Each row below holds a small network's activations on one input, seen along a few directions.
In each table, some parts of the input vary, and every possible input appears once, in random order.
A made-up example of a description, with smaller parts first: one of 4 places along a line, together with either a single point or one of 9 places around a ring or (one of 2 separate values, together with one of 8 places around a ring).
Shared parts are said once, and a part with two or three values counts as separate values.

Other details of the inputs vary at random and push rows far along two fixed directions, the same in every table; ignore that.

Table:
R1: [  3  -1   3 -14  17  -4  -9 -16  18  -2  27 -15  11  -5  25 -19]
R2: [  7  -7  15  11 -16   5   1   1 -31 -10 -31   5  -4  -6 -22   6]
R3: [ -5  -8  -1  13  -2   4   5   0 -17   1 -24   7   9  10 -16  -4]
R4: [ -6 -13 -16   3  17  -5  -8  -6  28   9  -9  -9   6   2  25   9]
R5: [  3  -2   3  15 -11  17   7  12 -46   4   2  17  -2  11 -30 -14]
R6: [ -7   2  -2   7  -4  12   3   6 -48   2  20  13   3   7 -26 -21]
R7: [-15   2   5  17 -15  10   1  18 -45   8  11  18   1  -1 -29  -8]
R8: [ 18  16   5 -11  -3  -1  19   4 -18 -28   6  -8  -8  -5 -12 -13]
R9: [-10  10   4  -8   9 -13   1  -1  11  -6  21 -12   8  -8   7 -14]
R10: [  8   4 -11  -8   8  -1   8   1  21  -9  -3 -12  -9  -9  25  20]
R11: [ -2 -12 -11  27  -5  12   6  12 -18  14 -28  14  -4  15 -11  11]
R12: [ -8 -28 -10  16   7  -7 -24   1  49  35 -22   8   2 -11  43  46]
R13: [-17 -13 -13  26  -5   2  -2  16   4  28 -23  17  -4   2   8  31]
R14: [ -5   4  -4  -9 -14  -4 -12 -22  19   0 -22   1  -8  14 -16   9]
R15: [-16  11   6 -15  -4  -4  -8 -30   3  -3  23   0   5  28 -32 -35]
R16: [ 14   3  11 -12   9  -2  -4 -12  11  -3  18  -8   8  -4  12 -19]
R17: [ 11   8   0  -8  -3   6   4   6 -18 -14  12  -3  -8  -8  -2  -1]
R18: [  6  21   8 -24   5 -10  10  -9  -8 -32  16 -22   4 -12  -2 -20]
R19: [ 17  17   1 -27  19 -14  12   2  44 -13  48 -21  -2 -10  33 -13]
R20: [  6   6  13 -11  -2  -4  -2 -10 -19 -17   2  -7   2 -14  -6  -6]
R21: [-27   7   6   4 -18  -3 -16 -14   4  17  -5  16   1  24 -32  -5]
R22: [ -7 -22  -8  27  -9  14  -5  24   0  30 -28  24  -8   5   3  36]
R23: [  6  21  -4 -25  18  -6  14  -9  -4 -17  50 -12   9  -3   6 -39]
R24: [-10 -21 -11  22  -1  -2  -7  14  28  26 -46  10   0   0  16  38]
R25: [ 14 -12   0 -12  18 -11 -15  -3  71  14  13 -17   1 -15  57  21]
R26: [  1   0   6  11 -13   4  10   6 -27 -15 -37   2  -3   0 -25   4]
R27: [ 21   6   4 -13  -4   7  11   8 -10 -17   9  -4  -9 -10   0  -2]
Description of these inputs: one of 3 separate values, together with either a single point or (one of 2 separate values, together with one of 4 places along a line).
The inputs of R5 and R22 match in every part but the choice among 3 separate values. If R11 is changed in the same way as R5 into R22, which row does it become?
> R19
Which other rows agree with R18 in the choice among 3 separate values? List them by row number.
> R2, R8, R10, R14, R17, R20, R26, R27
Which other rows does R17 become when the choice among 3 separate values takes its other values? List them by row number.
> R6, R7

Table:
R28: [ 51   2 -20 -28  33  -7  10  17  65 -14  49 -29 -15 -31  81  19]
R29: [-12 -13  18  34 -24  15   1   4 -79   7 -43  26  14  19 -68 -23]
R30: [-13 -20 -20  21 -12  10 -18 -12  11  21 -62  20 -13  16   0  44]
R31: [ -6 -17  10  13 -11   1 -16   4  23  19 -29   9  -4   2  -2  30]
R32: [ -2  41  22 -30   2 -21  16   0  -2 -27  52 -14  10 -12 -11 -46]
R33: [-29 -12  18  45 -31   7 -12   4 -74  10 -64  30  10   9 -52   8]
R34: [ -5 -46 -41  38   3  16 -22   9  63  61 -54  29 -22  20  45  80]
R35: [ -2 -37 -18  21  -8   3 -23   2  65  40 -60  16 -18  14  20  72]
R36: [ 30  26  18 -30   1  -3  23  -4 -34 -51  24 -27  -6 -27  -2 -26]
R37: [  9  25  10 -30   3  -3   5  -5  13  -8  68  -9  -5  -1   3 -30]
R38: [ -5 -26 -15  25 -13  15 -13  -2  21  24 -57  24 -14  23  -8  40]
R39: [ 26  13  -7  -9   7  -4  28  25   2 -23   0 -15  -8 -23  18   6]
R40: [ 12   2  17  -8   3  -7  -7  -7  20  -8  14 -11   9  -9   9 -16]
R41: [ -6  16  18   8  -7   9  10   5 -75  -5  32  10  15  11 -43 -58]
R42: [ 10   5  -1 -35  18 -22 -19 -23  84  -4  21 -30  -3 -23  62  18]
R43: [-13  43  22 -19 -20 -10  23   3 -51 -31  42  -1   6   4 -61 -57]
R44: [  4  23   9 -40  15 -16  -4 -11  22 -22  71 -24   8 -23  18 -31]
R45: [ 23   8   4 -27  16  -4   7 -18  21 -21  29 -18   5   9   1 -32]
R46: [  1  14   8 -17  20 -22   8   0  32  -9  27 -20  12 -13  27 -14]
R47: [-23  -9  12  34 -24   9  -4  -3 -84   3 -50  22  15  15 -60 -14]
R48: [ 45 -24  -9  -7  14   5   4  15  57  -6 -28 -14 -15 -17  55  54]
R49: [  4  29  14  -9  -4   8  21  -2 -70 -19  53   4   9  18 -50 -70]
R50: [-35 -21   3  45 -22  16 -12  16 -61  23 -49  32   9   1 -36  14]
R51: [-28  10  -3  27 -31   9  13  16 -68   3 -36  30  -1  28 -68  -9]
R52: [  0   0 -11 -13  21   2   3 -17  19  -5  27 -15   0   1  24 -10]
R53: [  6  22   6 -28  11  -6   9 -31 -11 -29  28 -21   4   4 -11 -40]
R54: [  8 -16 -12   9   2  11   6  22 -21  -9 -15  -4 -12 -20  18  30]
R55: [-30 -53 -25  56  -5  16 -21  11  -9  48 -81  29   4  10   5  57]
R56: [-10  40  28 -16 -27  -4   7 -19 -63 -33  28   0   1   5 -61 -49]
R57: [  5  -3 -15 -35  24 -11 -13 -12  77   7  35 -21  -6 -12  55  23]
R58: [  9  25  18 -25   5  -8   0   0  10  -7  70 -11   3 -12  10 -32]
R59: [-22 -27 -27  22  -5  17 -13   0  14  29 -41  20 -12  12   8  42]
R60: [-18 -22 -16  33   1  -1  -1  14   5  27 -52  13   9   9   7  25]
R61: [ -3   7  -9  -4  11  -7  14   0   4  -6   2  -6   6  12  -4 -13]
R62: [ 19  -6  -5 -23  33 -14 -12   0  77  15  48 -22   5 -18  72   6]
What is each input in this table made of?
> one of 5 separate values, together with either a single point or one of 6 places around a ring
The inputs of R54 and R28 match in every part but the choice among 5 separate values. If R59 is changed in the same way as R54 into R28, which row does it become?
> R34
Which other rows agree with R30 in the choice among 5 separate values? List them by row number.
> R33, R36, R42, R47, R53, R56
Which other rows does R60 become when the place on the ring of 6 takes its other values? List them by row number.
> R32, R43, R46, R51, R61
